A small network was trained on made-up records. Each row is its average activation on records with the value named, seen along a few directions.
Related values have similar rows: they may be neighbours, one step apart, or belong to one group.
Random noise pushes rows far along 13 fixed directions. That doesn't count. These rows show it; they differ only by the noise:
[ 345 -128  -80 -226    2  965   49 -219   85  388 -286 -446  226  319
 -319 -369  632 -187 -197   43 -495  166 -247  208 -217  443]
[ 290   83  -21 -147  132  215  134   87 -519  178 -111 -242 -152   95
  -20   75  435 -113 -227 -249 -208   81  111  -81   52  205]
[  42  -16 -447   65 -291  367  171 -125   71  190 -138 -306 -398   -4
  235 -303 -110  -67   72  174 -309 -153   21 -248  -48  -16]
[ -77   60  -65   -4   69  -31  -52 -154   95   -5 -187  -32  398 -204
  -69 -100 -127 -158   -4  -25  292   92 -507  253 -307  -97]
[-220   26 -153  173 -128  -38  -42   19   46 -124 -260  -21 -228  345
  101  -62    5  297  -37   34   57  -50  144   49   50  -82]
[-238  -50 -440 -148  272  523   42   15  309  275 -245 -168 -132   94
  226 -357  232 -319  116 -244  101 -219  108  151 -366 -116]
[  66  368  544   38  631 -155  -56  267 -378   47   95   17  623  143
 -243  178  133  118 -118 -181   38 -174  228  257  217  -49]
[  26  168 -349  107  109  189   63  328 -174  179   12 -197  -62 -201
   34  -34  188 -137  -26 -293 -309  -42   89 -240 -173 -230]
[-118  204   28  -44 -233  145 -128  191  -30   56  146  297  197 -342
 -449  413  141  287   25  129 -720  245 -169 -270  118  294]
[-420  112   86  166  310 -364 -242   41   22 -110  298  275 -136 -231
  -10  195 -327  -51  103  -93   -1 -241  421 -157  198 -135]
[ 120  293   58  -17 -167  742  179  165  -84  194 -202   79 -119 -505
  -42 -362  227 -457  345  -42 -151 -327  214 -238 -192 -240]
[  -7 -158   61  -71  282   73  -42   88  314   23  144 -148  188   40
  160  142 -354  315  132  188 -217 -292  188   39  118  223]
[-422 -171 -160  163 -146 -199   24  172  174  254 -212   95   -8  -21
  291   15   -2  185  183  -93 -103  -53  120 -129   74  -85]
[-284   23  -73  122  391  150 -208  269  230  117  294  124  180 -150
 -111  -18   88 -194   92 -260 -250 -151  312  -63  -66 -240]
[  18  418  267   83  405  -54 -174 -251  -63 -144  245   67  624 -185
 -403 -138 -311 -316  -89  105  256  -77 -345  331  -95 -245]


Values of F:
f15: [ 327 -419 -241   44   69  299 -231   81  417 -160  284 -178   24    3
 -189 -180  187 -364 -131 -179  -50  208  -88    2 -381 -169]
f16: [  22 -118 -259   63  141 -111 -138   57  -77 -124 -433 -381 -163 -232
   73  144   91   17 -146 -388  205  204 -227    4 -500  187]
f10: [ 127 -219  551   18   96  -15  166  -22  -13  176 -590 -156  259  359
  161 -286  132  162   44  -69  473 -196  114  345   82   48]
f5: [ 199 -137 -439 -115 -291   45   86   86  572 -289  193 -185 -104   11
  222  -24 -498  344  158  392   16  -35 -239    3 -256 -130]
f11: [ -64 -166  237   80 -177 -259  118  162  -72   14  188  300 -108 -259
  383   78  -67 -147  246  -41  248    7  288 -249  168 -185]
f9: [ 159 -384  402  356 -530 -132  -44 -197  307 -162 -374 -213   61   -8
   -7  -82 -191  286  124  400   16   66  -67  -90  -22  232]
f13: [-408  680 -272  105 -273   78   -2 -204  -80  278 -188  130   90 -234
 -555 -128   -6   59  -18  171 -437  123 -441 -149  -72  -52]
f1: [ 258 -264  113   -7 -243 -311  294  104 -104  196  150   94  192  123
  315  -78  -87   64   24   28  130   83 -160   23  290 -195]
f7: [-184  201  159   73   -4 -331  151  -17 -188  142 -342  -44 -105  256
   87 -104  170  107   43  -62  251 -123  227   26  120  -36]
f2: [-245   38 -340   71   43  441 -168   -7  293   14   32 -113 -213  343
 -252 -190  471  -44  -48  -52 -311   42  214   21 -241  -15]
f3: [ 269 -219  -49  217  192  -87  -19   85   43  244  287 -481  389 -103
 -136 -150  158 -280 -154 -172 -315  156  -94 -126 -134 -101]
f8: [ 218  155  -34   63  -87   61   93  240 -364 -196   12  161 -164 -103
   10 -119  269 -287  -63 -352  246   97   -5  -53 -149 -477]
f14: [ -10  625 -195 -136 -124  523  104 -212  269  288 -224 -144  280  143
 -437 -291 -113  190   75  536 -334 -203 -359  176 -119  109]
f12: [-146  125 -151 -162   -3 -266  -21 -316   30  385 -192 -127  195 -177
 -273  155 -176  157  -84  151 -277  148 -534  -11  -45  521]
f4: [ -75 -430 -314  160 -144  -62 -111 -543  285 -207  144 -261 -422  307
  228 -349 -243 -236 -170  119  273  140  -92  112 -132  -50]
f6: [-178  252 -122 -253  264  479 -142 -172  446 -206  -72  135  217  -29
 -214 -148 -147  -85  110  156  275 -168 -249  428 -358    7]
F is arranged as a ring.
Question: List every value one step from f6, in the order listed.
Answer: f16, f8
Question: List every value one step from f7, in the order listed.
Answer: f5, f3
Question: List every value one step from f14, in the order listed.
Answer: f15, f12
Question: List every value one step from f10, in the order listed.
Answer: f13, f1
